These are the activations of a small neural network, seen along a few directions. Each row is one input.
Each table varies a few parts of the input and shows all the possible inputs, shuffled.
A made-up example of a description, with smaller parts first: one of 8 places around a ring, together with either a single point or one of 11 places around a ring or (one of 3 separate values, together with one of 4 places along a line).
Shared parts are said once, and a part with two or three values counts as separate values.

Table:
R1: -32	-9	37	9	0	51	45	1	7	-13	27	15	49	-2	4	-33	-42	0	-48
R2: 35	-15	20	-35	1	23	19	-16	-19	-18	18	42	43	27	1	-41	-40	24	-4
R3: -9	-1	-37	-6	12	-3	-19	33	10	16	-8	-1	-28	-15	12	23	30	11	-25
R4: -13	-5	-34	0	-8	-23	-11	35	23	5	-24	5	-16	-32	22	23	13	13	-16
R5: 3	32	-18	-4	4	-51	-7	-15	24	30	-38	-7	-5	-21	17	27	6	-21	18
R6: 8	36	-23	-12	24	-31	-14	-16	10	39	-24	-13	-17	-4	7	27	23	-23	8
R7: -30	-32	-48	26	-22	6	-5	68	11	-14	15	-1	-23	-35	32	4	12	27	-15
R8: 4	45	-18	2	35	-34	-7	-52	-9	48	-25	-22	-9	-1	-4	19	11	-48	61
R9: -3	-13	76	17	0	-32	17	-17	-46	-34	22	18	27	40	-38	-35	2	32	-25
R10: -26	-27	-53	18	-3	27	-12	66	-1	-4	31	-6	-35	-19	22	6	29	25	-24
R11: 0	41	-13	11	16	-53	0	-52	5	39	-40	-17	2	-17	6	19	-7	-46	70
R12: 18	-16	53	-8	13	63	-15	-17	6	-77	42	3	-3	37	-24	-27	-39	-10	-1
R13: 46	-38	57	-17	-71	58	11	-18	-20	-17	4	-14	16	41	-56	-13	1	16	0
Question: What is each input in this table made of?
Answer: either one of 5 separate values or (one of 2 separate values, together with one of 4 places along a line)
Question: Which of the alternatives is R10?
Answer: one of 2 separate values, together with one of 4 places along a line
Question: Change only the choice among 2 separate values in R4. List by row number the other rows that result.
Answer: R3

Table:
R14: 34	42	20	-13	8	-44	-7	-72	-10	36	-39	-21	2	19	-26	17	8	-42	61
R15: 7	-28	22	-1	-12	41	-2	14	-10	-39	31	6	-1	20	-13	-20	-8	18	-16
R16: -23	10	-24	8	30	-4	0	11	12	-1	9	7	-2	-19	26	-1	-11	-9	-2
R17: 16	3	-42	-10	-12	15	-22	7	22	19	-20	-21	-30	-15	8	29	14	-17	26
R18: -6	4	-24	11	-11	-43	-11	15	-2	26	-23	-12	-22	-16	2	25	36	7	7
R19: 8	-27	22	-5	-17	59	1	12	-2	-36	31	0	2	19	-14	-18	-13	11	-18
R20: -31	9	-12	15	17	-30	13	13	4	9	-2	12	12	-22	23	-3	-5	4	-16
R21: 19	-29	16	-15	-25	70	0	10	7	-34	25	2	4	16	-11	-17	-22	8	-10
R22: 4	5	-35	0	-3	5	-21	10	14	18	-12	-22	-33	-13	4	27	22	-14	18
R23: -22	10	-23	5	25	15	3	8	19	2	8	2	0	-20	25	0	-17	-17	-4
R24: 5	-27	32	0	-12	27	2	14	-13	-38	28	10	4	22	-17	-20	-3	26	-29
R25: -11	8	-29	-6	15	26	3	5	28	2	3	3	3	-22	29	2	-25	-19	3
R26: -25	6	-9	8	8	-34	21	14	-3	18	-6	19	23	-19	22	-7	-3	15	-25
R27: 7	45	34	-6	36	-32	16	-75	-3	20	-18	5	35	12	-6	-10	-34	-42	38
R28: 0	0	-20	4	-20	-45	-2	14	-10	34	-27	-5	-10	-12	0	21	38	18	-2
R29: -1	-30	34	7	-25	12	13	17	-18	-29	20	11	14	17	-17	-21	-1	33	-31
R30: 37	6	80	-17	-4	12	16	-70	-27	-20	2	5	38	50	-48	-29	-30	-14	23
R31: 0	6	-27	4	2	-27	-21	13	3	15	-16	-13	-31	-9	2	26	32	0	8
R32: 3	6	-37	3	2	-15	-25	12	6	16	-13	-18	-36	-12	6	27	28	-7	22
R33: 4	-32	36	0	-33	8	21	17	-24	-18	15	18	24	18	-20	-24	2	43	-39
R34: -25	12	-14	8	30	-17	2	12	9	-1	6	12	2	-16	24	-3	-8	-2	-15
Question: What is each input in this table made of?
Answer: one of 3 separate values, together with either a single point or one of 6 places along a line
Question: The inputs of R16 and R15 match in every part but the choice among 3 separate values. If R34 is changed in the same way as R16 into R15, which row does it become?
Answer: R24
Question: List by row number the other rows that have the choice among 3 separate values in common with R32.
Answer: R14, R17, R18, R22, R28, R31
Question: Change only the choice among 3 separate values in R27. List by row number the other rows that result.
Answer: R14, R30

Table:
R35: -12	-17	55	-8	-6	17	23	-2	-11	-34	23	30	33	20	-22	-26	-14	28	-48
R36: -31	-27	18	7	25	42	22	19	-4	-50	40	38	39	-1	20	-46	-52	12	-42
R37: -22	-14	38	9	17	24	24	19	3	-37	33	32	38	5	7	-43	-46	28	-54
R38: -48	-10	-56	44	-5	-23	-19	65	10	11	-1	-28	-54	-41	21	35	51	8	-11
R39: 16	13	-63	-20	16	-9	-44	22	23	25	-16	-7	-46	-16	24	37	32	-4	9
R40: 11	28	-37	-14	8	-57	7	-20	6	49	-49	4	8	-25	19	18	3	-15	37
R41: 55	-49	62	-12	-57	64	-1	-17	-17	-50	27	-7	0	51	-54	-22	-11	17	4
R42: 24	40	-34	-28	39	-29	-24	-27	13	32	-33	-8	-24	-3	6	29	12	-32	33
R43: 48	-50	57	-12	-54	87	-8	-18	-25	-57	27	-13	1	50	-60	-22	-13	19	27
R44: 41	-32	67	-18	-50	50	-1	-7	-23	-43	14	-3	10	50	-44	-26	-6	14	-7
R45: 2	30	-18	8	32	-75	-15	-22	-13	19	-28	-6	-20	-6	1	16	22	-15	41
R46: 16	-19	55	-9	-19	18	22	-6	-24	-29	21	8	35	34	-26	-27	-2	28	-46
R47: -23	-1	-73	8	2	25	-30	56	37	22	-7	-31	-59	-39	25	46	42	-10	-18
R48: 23	-28	57	-12	-34	40	15	-4	-33	-18	25	5	23	46	-49	-32	2	25	-27
R49: 6	66	-1	-11	45	-25	-8	-73	19	48	-34	-26	0	0	-1	28	-8	-71	51
R50: -10	4	-47	15	9	-58	-34	29	-3	13	-10	-5	-42	-18	19	26	41	14	16
R51: -5	56	-5	4	15	-53	22	-67	12	65	-50	-12	31	-24	12	16	-19	-56	57
R52: -14	58	15	26	38	-71	0	-69	-7	36	-29	-22	3	-3	-7	15	1	-55	61
R53: -15	-19	44	4	8	24	32	5	-18	-22	34	34	35	16	1	-36	-24	33	-55
R54: 0	4	-67	-6	-16	-40	-11	30	15	43	-32	5	-13	-36	37	28	22	14	11
R55: -24	-20	8	5	17	57	26	25	11	-63	65	32	29	-2	32	-51	-61	10	-23
R56: -39	-11	-76	21	-31	-5	2	64	28	40	-22	-19	-27	-60	38	37	31	8	-16
Question: What is each input in this table made of?
Answer: either one of 10 places along a line or (one of 3 separate values, together with one of 4 places along a line)
Question: Change only the place on the line of 4 in R40. List by row number the other rows that result.
Answer: R51, R54, R56
Question: Change only the choice among 3 separate values in R45. List by row number the other rows that result.
Answer: R40, R42

Table:
R57: 8	-3	68	2	-4	9	10	-36	-15	-27	1	-6	23	31	-41	-15	-13	-7	-9
R58: -14	-43	-26	19	-20	14	4	53	-11	-21	24	5	-12	-14	9	-8	12	38	-21
R59: -31	-38	-49	16	-13	42	-11	75	26	-36	31	9	-21	-33	39	-6	-11	21	-25
R60: 46	6	59	-33	7	49	12	-64	-9	-17	18	16	36	48	-30	-34	-46	-18	16
R61: 0	58	-37	8	72	-87	-33	-19	7	16	-18	-19	-43	-8	21	25	24	-42	40
R62: 17	16	67	-12	14	48	21	-66	-12	-23	23	-6	38	41	-36	-32	-42	-35	14
R63: 0	36	-35	10	-8	-47	-7	-33	26	55	-32	-27	-21	-30	20	49	23	-30	45
R64: 20	-14	60	3	-17	-2	12	-34	-23	-36	-1	9	25	27	-30	-25	-24	6	15
R65: 36	-12	60	-20	-11	10	2	-35	-13	-22	-3	14	20	37	-34	-16	-17	11	-8
R66: -13	-30	-48	-9	-4	56	-21	75	33	-27	27	13	-23	-25	37	5	-1	32	-47
R67: 29	3	61	-14	2	37	23	-61	-18	-30	22	8	42	40	-25	-40	-54	-22	40
R68: 2	-37	-27	-4	-13	28	-4	50	-3	-11	19	10	-18	-3	8	1	20	47	-44
R69: -45	-26	-37	16	-2	54	-8	74	31	-27	31	-4	-30	-31	32	5	2	8	-49
R70: -45	28	-5	6	30	-55	53	-4	6	37	-15	42	65	-36	45	-20	-35	7	-37
R71: -25	-30	-15	21	-8	26	6	51	-5	-12	23	-6	-20	-12	3	2	26	25	-45
R72: 29	22	-54	-36	-27	-23	-1	-14	14	61	-64	-19	1	-23	14	38	24	-33	37
R73: -10	41	-36	21	33	-51	-30	-23	1	58	-40	-24	-25	-18	20	32	18	-39	46
R74: 17	-18	22	-13	-27	0	-5	17	-20	-8	12	14	0	25	-19	-9	18	39	-29
R75: 2	-24	23	9	-32	-13	4	18	-27	-19	14	8	7	15	-16	-21	12	33	-5
R76: 11	31	-43	-4	-14	-29	-2	-12	26	70	-59	-28	-16	-32	0	38	12	-27	44
R77: -11	-11	31	12	-20	-2	4	17	-19	-11	15	-5	2	20	-24	-8	25	20	-29
R78: -23	47	-39	2	61	-64	-29	-32	3	30	-29	-4	-33	-21	7	38	27	-35	52
Question: What is each input in this table made of?
Answer: either a single point or one of 6 places along a line or (one of 3 separate values, together with one of 5 places along a line)
Question: A walk changes only the place on the line of 6. It starts at R72 and steps to R76. List the rest of the walk in order.
Answer: R63, R73, R78, R61
Question: Change only the place on the line of 5 in R57. List by row number the other rows that result.
Answer: R62, R69, R71, R77

Table:
R79: 9	-28	31	-4	-14	51	10	3	-14	-32	31	10	15	23	-17	-28	-19	17	-15
R80: -7	28	-40	11	29	-46	-32	0	7	27	-23	-21	-42	-16	10	34	32	-22	29
R81: -39	27	-2	13	46	-40	25	-8	4	10	2	25	32	-21	32	-15	-27	-8	-15
R82: 2	-23	26	-5	-6	58	4	2	6	-40	26	8	9	12	-10	-20	-29	4	-14
R83: 11	-15	12	-14	-1	65	1	5	12	-35	32	5	6	14	1	-20	-29	-4	-12
R84: -25	5	-82	10	-10	-30	-11	52	28	49	-28	-11	-32	-54	43	41	35	7	-8
R85: 8	41	-17	2	19	-48	-16	-40	6	38	-31	-22	-19	-7	1	30	17	-37	51
R86: 13	-30	45	-1	-28	29	13	5	-18	-39	25	11	20	27	-22	-31	-16	24	-19
R87: 19	-33	56	-7	-30	16	13	1	-29	-33	20	20	23	36	-34	-29	-3	42	-32
R88: -20	13	-69	9	12	-38	-24	33	16	30	-23	-15	-42	-38	28	38	39	-7	13
R89: 22	45	-14	-16	8	-43	0	-55	7	58	-55	-16	7	-9	-2	26	2	-44	55
R90: 7	-28	54	1	-26	26	17	3	-25	-33	24	8	21	32	-32	-28	-3	27	-33
Question: What is each input in this table made of?
Answer: either a single point or one of 5 places along a line or one of 6 places along a line
Question: A walk changes only the place on the line of 5. It starts at R89 and steps to R85. List the rest of the walk in order.
Answer: R80, R88, R84

Table:
R91: -6	41	-83	-4	33	-76	-31	5	21	56	-56	-13	-39	-44	37	50	34	-28	43
R92: -12	-44	13	6	-25	32	10	57	-8	-38	40	20	5	7	2	-23	5	54	-67
R93: -18	46	-71	13	17	-62	-25	3	41	63	-43	-27	-41	-50	41	59	31	-33	31
R94: 15	27	46	-10	14	-17	24	-56	-12	2	-4	7	42	24	-13	-24	-31	-24	17
R95: -1	-24	17	-10	-2	57	5	22	0	-37	27	7	7	14	-9	-20	-13	9	-38
R96: -19	-43	14	11	-15	46	11	34	-1	-46	32	21	12	-3	2	-26	-25	33	-30
R97: -31	38	-83	19	27	-61	-15	11	12	72	-42	-27	-36	-49	33	48	44	-31	35
R98: 17	-20	23	-1	-18	34	3	7	-11	-34	39	1	4	26	-8	-26	-11	13	-5
R99: 16	-10	48	-3	-20	8	7	-20	-17	-25	-3	-7	14	26	-35	-15	-6	-4	5
R100: 15	6	47	-4	14	4	-1	-48	-16	-8	6	9	12	29	-30	-9	-13	-2	13
R101: 23	-18	27	-16	-26	35	12	-14	-10	-5	5	9	21	20	-20	-14	-14	14	-4
Question: What is each input in this table made of?
Answer: either one of 3 separate values or one of 8 places along a line
